These are the activations of a small network on made-up records, seen along a few directions, one row for each record.
Each row is followed by the record's values for the fields Sapa, Tiz, Posiz, Tilan, Loka.
A field that a record lacks is written absent.
Other fields move the rows too, some of them a lot.
In the rows, zero is written as 500.
Random noise pushes rows far along 22 fixed directions. That doesn't count. These rows show it; they differ only by the noise:
[479 413 571 486 348 640 507 502 578 575 644 492 436 552 290 366 497 526
 407 458 504 500 596 444 565 392 625 456 571 403 485 491 422 454 596 463
 496]
[474 449 408 301 554 711 626 633 430 613 401 578 544 552 540 271 492 450
 433 523 233 574 550 509 384 529 415 446 644 572 476 518 501 507 575 625
 594]
[280 535 623 613 266 388 535 324 435 516 389 556 664 288 398 695 536 316
 704 438 539 393 530 583 513 353 571 554 251 279 735 459 396 226 548 403
 410]
[479 603 399 467 590 475 509 552 550 466 513 638 526 718 558 527 590 445
 610 715 495 403 509 373 587 502 448 538 477 476 418 745 716 460 570 436
 402]
[402 544 571 258 214 466 442 515 634 528 602 691 477 601 187 462 446 436
 518 618 380 636 453 539 623 485 692 469 367 451 441 533 492 372 662 486
 625]
[433 455 462 427 569 283 163 397 410 469 361 430 516 487 534 740 504 274
 684 617 550 406 448 479 481 377 544 585 423 410 465 405 576 557 387 457
 490]
[545 646 582 618 490 517 386 608 488 338 519 474 475 574 409 407 402 451
 489 526 561 632 633 487 606 571 281 529 590 529 460 481 602 504 585 387
 451]
[433 523 288 320 390 667 602 534 418 537 492 470 440 333 603 391 697 527
 571 460 564 429 523 390 675 458 633 389 401 407 500 584 458 538 619 524
 543]
[648 469 418 378 584 579 603 450 601 539 505 610 516 482 532 384 691 580
 234 368 497 473 430 599 435 544 517 422 616 412 495 535 478 580 604 512
 453]
[542 794 355 462 609 499 531 495 497 552 407 561 543 580 474 409 457 497
 456 400 242 561 450 479 498 673 222 625 468 503 583 299 476 449 488 487
 461]
[527 661 302 420 574 714 429 423 562 529 475 424 566 678 504 344 633 380
 334 432 569 518 560 317 458 450 443 721 672 553 426 395 573 852 434 532
 549]
[515 549 399 453 395 595 607 477 564 620 513 467 431 676 490 318 532 467
 485 463 375 536 623 266 622 370 517 606 502 467 444 447 523 533 499 397
 481]
[627 497 449 499 505 384 385 417 455 556 526 352 456 270 477 574 581 572
 442 308 447 540 408 503 463 399 482 452 424 464 539 274 415 651 424 488
 522]
[592 255 404 309 537 396 237 480 460 496 497 533 530 386 548 618 581 479
 436 616 360 504 420 325 552 630 771 695 596 515 472 332 702 526 331 612
 675]
[500 391 613 544 504 542 595 541 536 628 486 582 425 609 432 439 535 474
 460 478 318 445 508 368 482 422 454 556 443 514 480 642 596 360 467 383
 400]
[430 521 701 293 468 393 647 700 636 571 546 613 452 455 403 327 511 523
 211 270 424 717 488 493 562 493 440 234 373 539 451 603 596 472 495 570
 669]
[435 532 554 478 558 470 388 520 452 512 418 550 454 494 502 508 557 370
 531 431 539 456 505 490 546 464 404 499 382 477 500 593 576 499 468 429
 402]
[564 657 503 467 806 466 431 343 339 489 462 532 472 528 595 430 379 321
 618 459 641 470 456 504 499 706 512 479 567 503 619 293 550 617 413 589
 524]
[398 729 358 583 574 557 332 612 640 412 625 386 676 402 384 662 669 578
 497 555 622 460 396 432 398 371 326 433 345 600 445 688 578 747 430 553
 575]
[349 571 510 460 501 431 620 577 601 381 423 524 572 358 478 451 442 449
 321 432 473 684 587 453 651 447 376 548 393 600 574 593 655 547 477 502
 482]
[702 387 707 355 323 385 569 291 302 539 539 557 360 397 463 476 559 420
 340 337 590 682 568 443 667 531 572 565 509 573 552 463 502 631 407 547
 412]
[550 496 547 452 488 539 686 356 545 491 435 388 429 571 587 537 578 534
 395 485 745 464 359 458 390 555 607 461 466 579 428 548 361 522 418 464
 688]
[254 523 648 657 723 324 435 774 459 465 510 456 422 415 581 599 461 533
 296 371 527 468 475 555 581 573 575 456 418 578 552 537 684 214 534 511
 649]
[554 717 423 440 541 507 466 440 579 431 553 682 490 611 497 436 579 482
 656 552 650 454 461 467 645 612 419 449 395 417 493 623 565 551 589 413
 375]

[569 458 360 446 371 269 723 406 432 472 378 351 529 619 771 667 480 616
 499 647 425 532 567 310 597 551 517 649 548 481 476 381 407 283 375 497
 585]
Sapa is s2, Tiz is f3, Posiz is absent, Tilan is absent, Loka is y3
[458 584 490 526 646 244 402 459 399 539 451 511 246 635 675 556 377 481
 585 447 533 465 488 497 761 606 583 605 350 518 520 388 522 342 476 375
 412]
Sapa is s1, Tiz is f2, Posiz is j2, Tilan is absent, Loka is y3
[523 530 444 692 438 564 442 496 370 361 432 335 313 450 496 629 422 644
 531 583 500 530 396 605 524 602 447 741 461 717 490 456 360 420 632 334
 468]
Sapa is s1, Tiz is f2, Posiz is j1, Tilan is absent, Loka is y3
[465 496 463 541 793 437 470 405 338 475 490 665 324 537 565 589 430 489
 617 610 528 388 338 632 546 578 495 680 476 668 591 623 612 568 677 478
 238]
Sapa is s2, Tiz is f2, Posiz is j1, Tilan is absent, Loka is y3
[241 669 389 521 536 415 551 652 581 397 559 572 559 411 643 550 587 694
 487 404 693 419 532 444 734 617 424 530 442 428 598 544 567 393 660 566
 480]
Sapa is s1, Tiz is f2, Posiz is j1, Tilan is h2, Loka is y2
[621 556 303 435 380 522 459 519 536 436 485 433 369 727 583 575 534 680
 503 709 485 478 452 527 600 646 517 612 552 527 307 517 346 368 604 384
 520]
Sapa is s1, Tiz is f2, Posiz is j1, Tilan is h2, Loka is y2
[640 476 408 571 429 505 541 584 485 592 383 370 631 420 586 489 687 434
 515 444 255 412 570 360 402 408 449 450 525 241 439 377 572 358 403 387
 559]
Sapa is s2, Tiz is f1, Posiz is absent, Tilan is h2, Loka is y3
[407 626 496 668 734 577 514 568 631 494 459 590 658 443 439 461 528 346
 487 461 375 453 395 449 342 460 467 581 407 581 580 572 799 585 445 455
 539]
Sapa is s1, Tiz is f2, Posiz is j2, Tilan is h1, Loka is y3
[434 527 416 279 597 464 440 613 417 494 546 487 451 548 437 530 469 505
 487 646 516 433 492 496 581 545 392 320 574 415 413 608 498 498 562 661
 466]
Sapa is s2, Tiz is f2, Posiz is j1, Tilan is h1, Loka is y2
[720 500 412 588 389 495 413 543 449 466 490 312 494 517 551 558 522 456
 369 612 367 607 670 554 588 474 589 489 518 523 363 526 494 446 325 424
 517]
Sapa is s1, Tiz is f2, Posiz is j1, Tilan is h1, Loka is y2
[581 399 624 439 545 562 409 633 409 435 493 447 290 432 367 458 615 389
 225 443 529 412 482 346 657 625 610 564 645 408 390 567 808 448 536 435
 477]
Sapa is s1, Tiz is f2, Posiz is j1, Tilan is absent, Loka is y2
[455 491 336 395 396 391 740 352 501 562 505 436 420 546 620 563 470 712
 316 443 452 544 500 393 684 549 635 720 472 572 586 363 298 390 463 566
 515]
Sapa is s2, Tiz is f3, Posiz is absent, Tilan is h2, Loka is y3
[389 475 423 514 409 304 530 492 614 539 455 492 648 457 629 537 552 554
 460 351 381 617 557 422 454 266 467 640 498 495 559 308 561 603 505 523
 560]
Sapa is s2, Tiz is f3, Posiz is absent, Tilan is h1, Loka is y2
[388 600 612 619 701 518 334 617 506 507 464 478 437 710 545 448 505 467
 528 394 680 367 423 264 441 721 343 637 552 491 435 369 611 442 378 453
 664]
Sapa is s2, Tiz is f1, Posiz is absent, Tilan is h1, Loka is y1
[625 564 540 550 335 740 389 607 355 493 635 308 521 467 309 454 515 510
 278 506 518 533 647 641 475 637 583 379 727 453 440 412 320 358 543 587
 648]
Sapa is s2, Tiz is f2, Posiz is j2, Tilan is h2, Loka is y2
[488 607 527 376 352 465 538 459 465 457 395 496 616 502 311 657 605 351
 160 492 445 542 565 511 553 526 308 648 477 487 493 675 506 446 351 562
 354]
Sapa is s1, Tiz is f2, Posiz is j2, Tilan is h1, Loka is y4
[804 506 412 441 374 346 683 387 553 530 484 452 440 509 560 579 639 678
 375 468 332 637 426 365 518 438 268 605 416 604 397 536 485 669 383 399
 371]
Sapa is s2, Tiz is f2, Posiz is j1, Tilan is h2, Loka is y4
[495 581 426 484 632 613 516 576 437 450 487 524 272 464 448 360 553 562
 409 385 502 460 376 417 609 585 397 627 513 560 499 524 611 610 708 422
 388]
Sapa is s2, Tiz is f1, Posiz is absent, Tilan is h2, Loka is y1
[697 577 420 464 617 496 393 604 482 637 686 443 393 417 352 464 524 650
 270 367 249 539 418 655 490 527 507 288 480 487 475 414 413 503 498 553
 496]
Sapa is s2, Tiz is f2, Posiz is j2, Tilan is h2, Loka is y3
[545 630 540 407 465 351 528 475 489 502 518 477 582 805 301 632 351 415
 418 741 382 473 574 423 519 609 337 520 659 355 424 473 476 269 412 575
 459]
Sapa is s2, Tiz is f2, Posiz is j2, Tilan is h1, Loka is y2
[485 526 462 457 375 494 546 612 471 529 474 565 602 441 498 470 619 510
 259 373 290 610 608 641 518 454 458 537 558 455 530 514 510 424 604 557
 447]
Sapa is s1, Tiz is f4, Posiz is absent, Tilan is absent, Loka is y4
[626 566 507 590 706 347 584 499 411 452 670 430 391 466 693 511 439 620
 456 484 703 531 510 576 629 629 662 299 556 569 520 477 535 546 494 603
 566]
Sapa is s1, Tiz is f2, Posiz is j1, Tilan is h1, Loka is y2
[510 467 460 478 414 332 580 442 462 432 558 420 616 448 468 766 481 528
 576 778 462 567 387 652 315 302 639 407 506 607 450 587 477 595 596 628
 625]
Sapa is s2, Tiz is f4, Posiz is absent, Tilan is h1, Loka is y2
[543 616 382 465 683 469 495 690 399 427 552 414 468 265 394 439 447 669
 404 389 311 578 401 463 483 572 159 440 661 499 560 299 600 644 710 605
 481]
Sapa is s1, Tiz is f2, Posiz is j2, Tilan is h2, Loka is y3
[448 457 539 403 415 498 492 501 552 428 471 518 543 334 215 454 460 472
 296 394 367 536 475 334 593 582 380 690 591 354 598 343 604 485 490 548
 429]
Sapa is s2, Tiz is f4, Posiz is absent, Tilan is h1, Loka is y2
[676 507 377 555 721 583 460 492 498 442 483 456 707 364 579 486 610 482
 388 474 535 402 537 661 347 551 438 247 646 309 556 530 449 550 386 593
 446]
Sapa is s1, Tiz is f4, Posiz is absent, Tilan is h1, Loka is y1
[401 532 542 540 466 456 412 617 431 433 428 413 424 605 536 545 406 480
 452 564 492 582 485 614 474 559 559 636 590 629 414 387 513 398 641 475
 679]
Sapa is s2, Tiz is f1, Posiz is absent, Tilan is absent, Loka is y2
[619 567 565 466 507 382 597 467 505 369 485 434 493 358 405 575 484 457
 395 537 532 505 401 438 574 649 551 437 503 397 509 451 645 412 476 472
 576]
Sapa is s2, Tiz is f2, Posiz is j2, Tilan is absent, Loka is y2
[454 474 524 665 560 392 535 499 287 432 404 456 503 432 646 587 472 377
 611 537 487 445 572 480 552 480 539 622 553 461 582 460 657 414 541 479
 428]
Sapa is s1, Tiz is f4, Posiz is absent, Tilan is h1, Loka is y2

Here are new rows. What are their fields?
[368 541 476 295 603 580 313 484 530 571 497 552 520 679 361 414 417 349
 585 509 555 473 504 464 420 399 358 407 513 475 454 543 426 721 417 630
 456]
Sapa is s1, Tiz is f3, Posiz is absent, Tilan is h1, Loka is y3
[500 539 627 398 309 554 498 531 490 538 422 529 381 719 471 345 538 452
 333 338 562 614 566 424 564 597 402 653 565 525 385 418 447 455 542 410
 578]
Sapa is s2, Tiz is f2, Posiz is j2, Tilan is h2, Loka is y3
[501 286 458 598 637 545 468 635 243 617 397 499 454 417 655 559 598 502
 534 510 264 356 578 641 391 337 335 519 618 508 506 653 542 452 616 494
 220]
Sapa is s1, Tiz is f2, Posiz is j1, Tilan is absent, Loka is y2
[581 423 400 397 406 498 534 429 384 664 518 494 444 525 786 507 645 678
 444 364 545 545 537 614 503 541 627 462 485 598 495 444 207 513 444 619
 580]
Sapa is s1, Tiz is f2, Posiz is j1, Tilan is absent, Loka is y3
[457 316 537 536 424 510 482 612 490 588 531 455 302 327 603 450 670 621
 574 310 536 414 439 323 610 409 667 466 336 469 467 521 568 479 525 389
 557]
Sapa is s1, Tiz is f1, Posiz is absent, Tilan is absent, Loka is y3
[696 605 404 444 631 530 504 466 471 469 516 416 553 477 393 482 492 495
 314 546 399 530 426 524 382 606 422 464 701 467 489 356 515 588 516 559
 569]
Sapa is s2, Tiz is f2, Posiz is j2, Tilan is absent, Loka is y1
[396 512 366 345 593 590 221 713 534 504 364 390 456 468 466 312 397 375
 403 391 373 570 675 580 588 392 311 380 555 404 404 418 481 595 491 490
 437]
Sapa is s1, Tiz is f2, Posiz is j2, Tilan is h2, Loka is y2
[462 181 582 584 615 498 566 289 707 596 620 697 549 506 565 511 557 655
 476 403 687 365 470 456 433 402 621 582 516 520 629 612 441 629 395 543
 313]
Sapa is s1, Tiz is f2, Posiz is j1, Tilan is h1, Loka is y3
[382 547 490 555 636 425 637 458 464 560 491 478 478 530 573 627 540 579
 391 425 597 351 523 439 552 467 327 553 444 515 592 645 445 426 436 527
 286]
Sapa is s2, Tiz is f2, Posiz is j2, Tilan is h2, Loka is y3
[631 366 603 455 349 612 499 592 501 552 465 583 382 440 490 396 762 514
 516 369 529 403 475 429 529 490 438 415 462 345 365 662 572 476 579 330
 404]
Sapa is s1, Tiz is f2, Posiz is j1, Tilan is h2, Loka is y2
[381 537 518 511 474 500 470 436 437 434 381 547 504 561 482 529 443 423
 659 551 636 387 522 546 509 537 337 581 569 364 549 467 429 402 660 429
 353]
Sapa is s2, Tiz is f2, Posiz is j2, Tilan is h1, Loka is y2
[465 582 423 430 396 442 497 503 422 555 586 581 616 595 390 590 491 565
 390 588 305 538 527 612 480 540 476 647 683 473 547 366 432 373 708 643
 498]
Sapa is s2, Tiz is f2, Posiz is j2, Tilan is h2, Loka is y2
[492 662 357 592 632 399 448 395 506 515 636 526 665 539 516 617 497 554
 495 520 561 380 627 529 593 498 411 550 613 344 641 416 467 497 499 600
 277]
Sapa is s2, Tiz is f2, Posiz is j2, Tilan is h2, Loka is y2
[377 384 656 375 436 302 642 439 694 537 538 449 428 429 267 437 312 481
 402 379 443 637 464 413 519 212 527 448 509 424 517 330 560 656 587 493
 518]
Sapa is s1, Tiz is f2, Posiz is j1, Tilan is absent, Loka is y2
